A small network was shown many inputs. Here are its activations along a few directions, one row for each input.
In each table, some parts of the input vary, and every possible input appears once, in random order.
Descriptions start from the smaller parts, as in this example, which fits no table here: one of 4 places along a line, together with either a single point or one of 9 places around a ring or (one of 3 separate values, together with one of 5 places around a ring).
Shared parts are said once, and a part with two or three values counts as separate values.

Other details of the inputs shift rows strongly along three fixed directions, in all tables alike. That doesn't count.

Rows:
row 1: [.11 .08 -.10 -.14 -.29 -.04 -.21 .25 .03 .12 -.35 .24]
row 2: [.37 -.36 .03 -.38 .47 .05 .06 -.42 -.09 -.01 -.01 -.18]
row 3: [-.06 .11 -.17 -.04 -.28 -.09 -.11 .27 .01 .10 -.30 .28]
row 4: [.11 .20 .02 -.08 -.45 .05 -.18 .15 .08 .04 -.19 .24]
row 5: [-.45 .00 -.34 .11 .28 -.27 .17 .15 -.29 .16 -.04 .15]
row 6: [-.49 .05 -.24 .47 .17 -.24 .43 .26 -.02 .04 .26 .12]
row 7: [.00 -.04 .46 .29 .01 .09 .33 -.46 .02 -.31 .79 .02]
row 8: [-.03 .19 -.03 .02 -.45 .00 -.11 .20 .07 .00 -.16 .29]
row 9: [.57 -.19 .30 -.28 .06 .33 -.08 -.40 .26 -.23 .08 -.37]
row 10: [.27 .03 .11 -.19 -.30 .09 -.20 .00 .09 -.03 -.16 .13]
row 11: [-.25 .08 .03 .42 .13 -.11 .38 .07 .09 .00 .40 -.03]
row 12: [.02 -.13 -.28 -.20 .40 -.04 .01 .02 -.03 .15 -.32 -.31]
row 13: [.18 .14 .08 -.11 -.36 .08 -.16 .05 .07 .02 -.11 .18]
row 14: [-.12 .22 -.02 .19 -.39 .05 -.21 .38 .16 .01 -.16 .03]
row 15: [.27 -.27 .18 -.32 .31 .15 -.05 -.52 -.10 -.17 .10 -.25]
row 16: [.01 -.25 -.48 -.37 .40 -.20 .03 .07 -.19 .21 -.51 .06]
row 17: [.05 .01 .51 .19 -.11 .13 .02 -.37 -.01 -.28 .60 -.03]
row 18: [-.01 .25 .09 .20 -.33 .02 -.26 .43 .09 .16 -.10 .06]
row 19: [-.22 .04 .03 .26 .05 .00 .13 .01 .04 -.10 .24 -.12]
row 20: [.18 .24 .26 .10 -.44 .21 -.28 .14 .26 -.04 -.03 -.14]
row 21: [-.21 .07 .05 .27 .06 -.02 .15 .01 .05 -.06 .23 -.14]
row 22: [.19 .03 .13 -.23 -.22 .18 -.24 -.19 .01 -.12 -.11 -.04]
row 23: [-.04 -.16 .15 .28 .39 -.01 .39 -.21 .07 -.11 .52 -.19]
row 24: [-.45 -.05 -.32 .14 .26 -.30 .14 .19 -.27 .14 -.06 .17]
row 25: [.17 .02 .37 -.06 -.13 .21 -.09 -.39 .00 -.23 .33 -.10]
row 26: [.23 .07 .05 -.21 -.33 .13 -.16 -.05 .09 -.06 -.18 .11]
row 27: [-.33 -.11 -.02 .22 .35 -.20 .23 -.08 -.25 .01 .33 .05]
row 28: [.19 -.30 -.26 -.45 .48 -.02 .09 -.28 -.16 .06 -.24 -.11]
row 29: [-.25 .13 .05 .19 -.07 -.08 .04 .04 -.13 .01 .21 .14]
row 30: [-.44 .03 -.17 .22 .09 -.21 .14 .13 -.21 .04 .08 .18]
row 31: [.03 .19 .08 -.01 -.44 .01 -.34 .24 .02 .06 -.21 .19]
row 32: [.22 -.22 -.21 -.23 .47 -.05 .03 .08 -.05 .24 -.25 -.17]
row 33: [.23 .21 .20 .05 -.48 .19 -.13 .08 .33 -.08 -.05 -.04]
row 34: [-.23 .13 -.03 .41 .01 -.10 .26 .23 .10 .07 .26 .03]
row 35: [.38 -.28 .00 -.38 .40 .18 -.15 -.25 .07 -.02 -.24 -.47]
row 36: [-.18 -.14 -.54 -.35 .29 -.18 -.09 .17 -.25 .21 -.62 .05]
Description of these inputs: one of 2 separate values, together with either a single point or one of 6 places around a ring or one of 11 places along a line.
The inputs of row 26 and row 22 match in every part but the choice among 2 separate values. If row 9 is changed in the same way as row 26 into row 22, which row does it become?
Answer: row 14
Start at row 13 and move only the place on the line of 11, one step at a time. The first step leads to row 4. Which rows follow, in order?
Answer: row 28, row 26, row 8, row 7, row 3, row 16, row 10, row 1, row 2
Which other rows does row 28 become when the choice among 2 separate values takes its other values? List them by row number.
Answer: row 25

Rows:
row 37: [.12 .20 -.51 -.18 .03 .12 -.07 .47 .27 .31 -.64 -.33]
row 38: [.15 .00 -.26 -.24 -.20 -.17 -.14 .28 .19 .17 -.63 .18]
row 39: [.02 .28 -.29 -.31 -.18 -.01 -.25 .18 -.04 .33 -.63 -.08]
row 40: [.45 -.13 .04 -.62 .51 .27 -.05 -.55 -.23 .09 -.15 -.41]
row 41: [-.61 .12 -.26 .40 .04 -.38 -.07 .55 -.22 .27 -.17 .09]
row 42: [-.35 -.05 -.37 -.13 .54 -.21 .26 -.20 -.45 .17 .15 .07]
row 43: [-.14 -.03 -.11 .15 .30 -.26 .27 .24 -.26 .31 .10 .31]
row 44: [-.02 .27 .06 .13 -.58 -.16 -.19 .37 -.02 .16 .02 .60]
row 45: [.14 -.29 -.02 -.33 .23 .02 -.28 -.21 .07 -.12 -.38 -.37]
row 46: [-.16 .13 .26 .20 -.14 .17 .30 -.48 -.07 -.33 .69 .11]
row 47: [-.22 -.39 -.08 .01 .94 -.18 .17 -.20 -.46 .11 .19 -.24]
row 48: [.55 -.15 -.17 -.21 .18 .13 .01 .28 .39 .21 -.36 -.29]
row 49: [-.43 -.30 -.19 .21 .33 -.16 .23 -.02 -.13 -.21 .08 -.01]
row 50: [.65 -.22 .43 -.30 -.20 .34 -.07 -.52 .15 -.33 .24 .13]
row 51: [.20 .15 .08 .00 -.82 .06 -.15 .29 .35 -.15 -.28 .43]
row 52: [.44 -.13 .58 -.28 -.12 .30 -.47 -.46 -.05 -.32 .32 -.19]
row 53: [-.41 .30 .07 .41 -.50 .02 .29 .00 .10 -.27 .35 .24]
row 54: [.13 .33 .21 -.12 -.55 .21 -.18 -.16 .28 -.13 -.12 -.11]
row 55: [-.23 .21 .22 .73 -.21 .08 .03 .48 .33 -.08 .42 -.22]
row 56: [-.19 -.14 .40 .35 -.05 .12 .06 -.31 -.08 -.42 .68 .08]
row 57: [-.07 -.15 -.08 .11 .43 -.30 .32 -.03 -.13 .25 .13 .04]
Describe the family of inputs behind these rows.
Answer: one of 3 separate values, together with either a single point or one of 6 places around a ring
List by row number the other rows that have the choice among 3 separate values in common with row 57.
Answer: row 38, row 43, row 44, row 48, row 50, row 51
Which other rows does row 40 become when the place on the ring of 6 takes its other values? List them by row number.
Answer: row 39, row 42, row 46, row 53, row 54
